Each row below is a small network's average activation on inputs in which a field has the value named, seen along a few directions.
Values that are neighbours, or in one group, have similar rows; names and order tell nothing.
In the rows, zero is written as 500.
Random noise pushes rows far along 3 fixed directions. That doesn't count. These rows show it; they differ only by the noise:
[398 531 295 395 419 213 304 749 283 632 503 500 803]
[478 561 407 599 343 363 375 621 274 578 499 559 673]
[449 579 395 451 469 394 437 637 383 526 496 524 702]
[481 590 429 635 376 451 432 599 295 515 498 626 632]
[620 561 607 513 365 472 515 381 533 565 482 241 583]


T, 10 values:
t3: [498 431 518 364 654 584 591 455 793 392 602 285 359]
t6: [714 441 733 397 567 630 636 343 778 465 497 285 388]
t4: [569 327 528 459 413 373 418 380 499 608 481 422 465]
t2: [396 280 327 158 608 298 326 602 493 647 539 549 581]
t7: [512 554 631 512 743 852 725 403 762 252 492 540 305]
t9: [499 634 551 825 403 699 596 385 434 327 527 709 511]
t8: [297 313 312 258 611 366 432 764 513 561 589 450 496]
t5: [527 592 685 932 268 534 520 297 392 534 473 587 207]
t10: [525 530 548 557 429 464 434 479 473 606 455 363 458]
t1: [591 403 473 400 507 323 412 446 420 687 372 470 502]
T is arranged as a tree with 3 forks.
Q: Name the neighbours of t3, in listed order.
A: t7, t8
Q: Name the neighbours of t1, in listed order.
A: t4
Q: Name the neighbours of t5, in listed order.
A: t10

D, 13 values:
d12: [560 468 479 335 544 592 523 451 636 560 513 311 703]
d11: [394 604 456 712 432 429 397 632 266 574 499 834 278]
d6: [557 318 400 511 482 297 432 629 323 739 450 647 518]
d4: [516 452 513 784 117 512 375 480 263 642 687 600 312]
d10: [648 249 696 549 396 645 532 389 559 525 562 298 325]
d9: [439 378 310 587 384 261 390 424 347 634 504 572 634]
d5: [555 506 598 531 645 614 687 287 610 376 382 668 418]
d8: [568 616 623 434 489 418 486 574 470 493 509 531 706]
d1: [629 743 665 665 458 619 614 344 647 403 416 442 469]
d2: [546 542 338 571 687 727 432 634 438 286 471 923 360]
d13: [338 460 553 657 583 700 623 420 537 392 538 530 238]
d3: [450 630 464 564 370 255 285 661 351 524 463 352 646]
d7: [407 584 513 325 565 660 702 456 685 294 515 240 629]
D is arranged as a line.
Q: Name the neighbours of d13, in listed order.
A: d11, d4
Q: Name the neighbours of d1, in listed order.
A: d8, d3
Q: Name the neighbours of d9, in listed order.
A: d12, d5
